Each row below is a small network's average activation on inputs in which a field has the value named, seen along a few directions.
Related values have similar rows: they may be neighbours, one step apart, or belong to one group.
In the rows, 500 means zero.
Strong random noise was added to every row along 5 fixed directions; ignore it. To show where, here is one row again and again, with new noise each time:
596,286,588,446,453,469,537,499,729,495,344,617,505,467,463,628,513,447,520
504,555,496,446,337,431,465,497,522,536,519,479,432,557,495,588,474,542,558
487,564,511,454,464,531,575,500,479,562,505,472,413,532,517,601,557,515,528
580,653,377,488,428,497,592,487,481,545,484,529,402,557,595,656,474,568,673
553,514,444,511,588,524,539,549,424,489,490,530,542,439,586,461,496,490,476
412,484,668,408,440,480,495,510,497,525,487,443,518,536,442,472,576,449,470
488,525,471,492,547,539,515,548,401,531,557,463,473,453,542,487,532,507,400


Values of V:
v3: 509,471,504,532,524,463,409,499,523,478,492,533,588,495,524,376,516,424,470
v10: 470,555,510,533,477,478,415,459,498,518,540,493,518,579,472,441,456,500,594
v8: 531,578,437,511,586,516,592,528,467,541,533,518,468,476,550,534,549,522,529
v12: 563,476,494,559,677,583,615,422,574,438,342,596,617,524,517,471,507,433,674
v5: 472,443,473,526,526,559,507,508,503,593,626,523,373,494,434,595,523,565,406
v11: 564,483,412,530,588,618,580,507,485,559,524,552,386,458,510,654,485,540,494
v4: 615,239,426,562,534,504,450,533,623,414,469,593,566,378,484,515,359,516,388
v1: 543,510,547,468,425,464,523,497,541,502,443,535,500,520,507,557,495,497,552
v2: 446,637,434,556,527,547,547,437,373,457,541,462,512,569,530,443,484,532,577
v9: 357,619,669,426,433,509,536,483,459,496,464,368,486,574,427,482,574,469,533
v7: 546,862,263,602,666,573,640,470,308,477,483,467,520,558,697,438,508,536,745
v6: 509,403,426,523,355,388,426,451,654,452,502,490,411,469,461,579,438,582,454
The values of V form a network in which each value has 3 neighbours.
Which values are neighbours of v4? Give them in the order they are listed.
> v11, v2, v9
Which values are neighbours of v3? Give them in the order they are listed.
> v10, v8, v7
A value of V combines one of 2 hidden first parts with one of 6 second parts; all combinations occur once.
Changing only the second part turns v7 into v9. v12 has the same second part as v7; what does that change turn v12 into?
> v4
Changing only the second part turns v6 into v3. v2 has the same second part as v6; what does that change turn v2 into?
> v10
